These are the activations of a small neural network, seen along a few directions. Each row is one input.
In each table, some parts of the input vary, and every possible input appears once, in random order.
Descriptions start from the smaller parts, as in this example, which fits no table here: one of 3 separate values, together with either a single point or one of 9 places around a ring or (one of 4 places along a line, together with one of 8 places around a ring).
Shared parts are said once, and a part with two or three values counts as separate values.

Other details of the inputs shift rows strongly along two fixed directions, in all tables alike. That doesn't count.

A family of inputs:
row 1: [-18 -18   3  -1  23 -15   5  21  46   1  -9  36 -38   9  14   8]
row 2: [ 23 -10   8 -12  16 -24 -17 -12 -44  15   8 -11  28  -3 -66  19]
row 3: [ -1 -13   4  -4  10 -17  -9   5  -7   7   2   5   0   5 -25   4]
row 4: [ 31  10  12  -2  -7  -5  -4 -20 -62   9   4 -35  35  -1 -39   4]
row 5: [  7  -7  15  -6  11 -13   2  -5 -16   7  -8 -12  -9   8 -24   1]
row 6: [-21  -9  -6   9   0   3   5  15  38  -7  -2  18 -27   6  32  -3]
row 7: [ 20  -6  11 -14  13 -24 -23 -18 -49  14   7  -8  24   2 -64  21]
row 8: [  5   2  -8   0  -6   5  -3   0 -12   2   8 -10  24 -11  -8  -1]
row 9: [-23 -12  12  -3  23 -16  11  12  45  -5 -20  17 -50  19  13  -9]
row 10: [  0  18 -17  13 -39  40   4  -9   4 -10  10  -8  16 -17  45 -11]
row 11: [ -9 -16   3  -6  28 -26  -5  13  16   3  -2  16 -13   8 -23   7]
row 12: [-17 -16   1  -2  23 -15   3  21  46   0  -9  38 -38   9  13   8]
row 13: [ -5 -16   7  -3  20 -23  -9   3  11   3  -3  20 -24  14 -19  14]
row 14: [  6  -5  13   0  14 -20   4   3 -17   5  -6 -13  -2  13 -21   1]
row 15: [  7   0  -6   3 -11   7  -6  -1 -14   1   9  -4   9  -4  -1   5]
row 16: [-20   4   2   9   4   0  17  15  38 -12 -12   6 -27  13  38 -18]
row 17: [ -2  -2   5  -2   3   0   8   5   2   0  -8  -9 -13   6   4  -8]
row 18: [ 27   2   8  -6  -7   0  -2 -12 -59  12   4 -37  26  -3 -37   3]
row 19: [ 13   7  -6  -2  -6  11  -3  -6 -17   4   7   0  18 -13  -1  13]
row 20: [  9  28 -22   7 -51  47  -2 -17 -16  -9  15 -17  41 -26  34 -18]
row 21: [-7  2 -3 -3  9 -3 -4 -4 13 -4  0  7  4 -4 -2  3]
row 22: [  0 -10   6  -6   9 -16 -11  -2  -5   6   1   8  -1   5 -26   5]
row 23: [ 13  -2  -6   1  -8   8  -1   7 -19   8   9  -3  17 -11  -2   9]
row 24: [ -2  23 -18  11 -36  41   3 -14   4 -13   9  -7  17 -17  47  -7]
row 25: [  2 -10   3  -6   9 -16 -12   3 -11   6   3   5   2   5 -28   5]
row 26: [-23  10 -17   7 -12  22   9   6  51 -16  -1  16  -8 -10  50 -18]
row 27: [-4  9 10  3  6 -5  7 -7  3 -7 -9 -6 -7 10  7 -5]
row 28: [ 16  36 -35  16 -67  73  11  -5 -17 -11  21 -23  52 -41  69 -18]
row 29: [-19   7   3   8   2   2  16   7  40 -14 -14   9 -27  11  38 -18]
row 30: [ -8  -9  18  -8  27 -22   3  -2   8   2 -15   3 -30  17 -18   4]
Description of these inputs: one of 5 places along a line, together with either one of 2 separate values or one of 4 places along a line.
Q: Which other rows does row 18 become when the choice among 2 separate values takes its other values? List them by row number.
A: row 14

A family of inputs:
row 31: [ -5  33   7  11   4  34  32 -12  31 -22 -21 -19 -18 -16  51  -4]
row 32: [-19 -26  12   5  42 -56 -11  22  60  -1  -7  70 -48  19 -11  12]
row 33: [ 31   5  49   1  34 -45  -2 -28 -44  -3 -13  -7  -9  27 -55  28]
row 34: [  5 -31  13  -8   9 -29 -18 -14 -22  20   9   7 -15  12 -66  35]
row 35: [-22   6  -8  25 -31  25  27 -18  38 -11  -5 -25  -7   2  55 -34]
row 36: [ 29   3  21   7  14 -40   6 -22 -29   9  -3 -11  32  19 -41   6]
row 37: [ 40  23 -11 -20 -49  44 -13 -30 -78  15   3 -28  51 -30  -6   6]
row 38: [ 36   4 -20   3 -60  43 -19 -37 -68   7  20 -39  45 -26 -13  17]
row 39: [-46 -27  -1   3  51 -42 -12  31  49  -4  -2  54 -48  18   3  15]
row 40: [ 12  -4 -10  13 -46  35 -24 -24 -42   8  27 -27  54 -30 -26  -6]
row 41: [-30  -1  11  -8  38 -54 -15  -3  70 -25 -13  46 -38  38 -21 -16]
row 42: [-17  15   8  -2  -5  10  29 -12  25   2 -24  -9  -6   7  39 -38]
row 43: [  0  18  -9   9   3  16  33  -7  28   0 -12 -22  20 -15  28 -13]
row 44: [ 12 -22  28 -28  24 -42  -1  18 -42  25 -11 -25   7  14 -58  -8]
row 45: [-17  14 -31   9 -24  36  -2   4  10 -14   5  10   6  -8  63  12]
row 46: [-22  11  -7  -1 -29  41  -3   2  23   1  -3  15  14 -24  40 -35]
row 47: [ 57  24  -9  22 -52  27   9  11 -70   3  16 -27  44  -6   6 -11]
row 48: [ 41  12 -25 -11 -23  40   0 -16 -46   6  11 -22  52 -41  -8  26]
row 49: [-10 -14  14   0  27 -45  -4  13  46   4  -5  61 -37  25 -13  28]
row 50: [-24  11  -3 -13 -16  22  11   3  35   2 -11  29 -24  -6  43 -11]
row 51: [  1   8  14 -38  21 -31 -29 -30 -30   3 -11 -10  11  16 -76 -19]
row 52: [  6   8 -22  15 -16  43  39  44  27  -7  -6  -5 -16 -14  58 -23]
row 53: [-20   9 -11  24 -24  21  -2  11  61 -16   6  43   8 -12  52 -21]
row 54: [-11   6  -7 -11 -19  37   8   7  37   1  -5  14 -32  -6  71 -16]
row 55: [-19  -2 -18   6   3  29   7  17  51  -5   4  22  13 -33  27 -10]
row 56: [-50 -27  10 -10  38 -49 -21  -8  69 -18 -14  23 -63  38 -37 -18]
row 57: [-18  10 -26  12 -16  36   1  13  29 -11  16   9 -11  -2  80   6]
row 58: [ -3  14  29   6  32 -20  -2 -17 -37  -9 -13 -21 -13  21 -18  25]
row 59: [ 44 -14  14  -7  15 -34 -22  -6 -34  19  16  14   6  15 -43  39]
row 60: [-23  16 -20   8 -16  21   1   4  10  -8  13  16   8  -5  40  15]
row 61: [ -5   4  -3  16 -18  -3  20  28  34 -15   2  -1  11   4  50 -27]
row 62: [ 45  25 -17   7 -49  27 -13 -24 -47   0  14  -4  53 -20   8  19]
row 63: [  8 -23   8 -13  37 -31  15  33   1  12  -4 -21  10  -4 -36   5]
row 64: [ -7 -18 -11   8 -23  26  -2  -2  31  -1  13   1 -33   1  42   3]
row 65: [  0 -35   3 -18  54 -23   5  24  44   9  -4  30 -46   5  -6  31]
row 66: [ 36 -33  14   4  -1 -22  -5  15 -68  23   6 -29 -15  21 -71  10]
row 67: [-53 -34   8   4  56 -43 -19  34  54   0  -4  55 -38  22 -14  14]
row 68: [  7 -15  44   2  27 -32  -4 -31 -30   2 -13 -28 -38  27 -55  21]
row 69: [ 10 -43  21  -7  17 -47  -8  11 -37  18   5 -36   0  17 -71   5]
row 70: [-33  24 -15  25  -8  17  24   0  34 -15  -7 -12   8   6  71 -22]
row 71: [ 11 -16  16 -26  22 -29 -22  -5 -39  24  -3  14   0  -6 -61   7]
row 72: [ 18   3 -20  11 -51  35 -18 -28 -46   3  28 -27  41 -35  -9  -4]
row 73: [  3   2   1 -29  45 -37 -19 -17   0  -3  -5  -6  13   2 -81   4]
row 74: [ 10  11  46 -18  25 -14   7 -28 -40   3 -28 -19 -25  17 -32   2]
row 75: [ 13  15 -14   8 -26  13   1  11 -63  -1  21 -55  66 -14   6  -8]
row 76: [ 31  23 -23  -8 -29  42   8 -17 -38   6  20 -18  58 -44  -5  20]
row 77: [  0   7  -2   2 -24  29  26  35   3   4 -17  -1 -33   7  46 -37]
row 78: [  7 -15   2   9  21 -24   2  42 -38   8  -1  -2 -22  26 -20  10]
row 79: [-14   6 -29   4  -5  35  16  13  49 -12   6  20   3 -40  49 -10]
row 80: [-45  29 -21   0   1   4 -16  -8  38 -33   1   3   2  10  27 -25]
Q: What do these inputs look like to the network?
A: one of 5 separate values, together with either a single point or one of 4 places along a line or one of 5 places along a line
Q: The inputs of row 75 and row 69 match in every part but the choice among 5 separate values. If row 80 is changed in the same way as row 75 into row 69, which row does it become?
A: row 56
Q: The inputs of row 65 and row 59 match in every part but the choice among 5 separate values. If row 79 is changed in the same way as row 65 into row 59, which row does it become?
A: row 32
Q: Which other rows does row 40 become when the choice among 5 separate values takes its other values? List them by row number.
A: row 46, row 53, row 55, row 67
Q: List by row number the other rows that have the choice among 5 separate values in common with row 50.
A: row 37, row 42, row 44, row 46, row 51, row 54, row 71, row 74, row 77
Q: A walk changes only the place on the line of 4. It starts at row 68 and steps to row 35. List the rest of the walk in order.
A: row 69, row 66
Q: A walk changes only the place on the line of 5. It starts at row 40 and steps to row 72. List the rest of the walk in order.
A: row 34, row 38, row 64
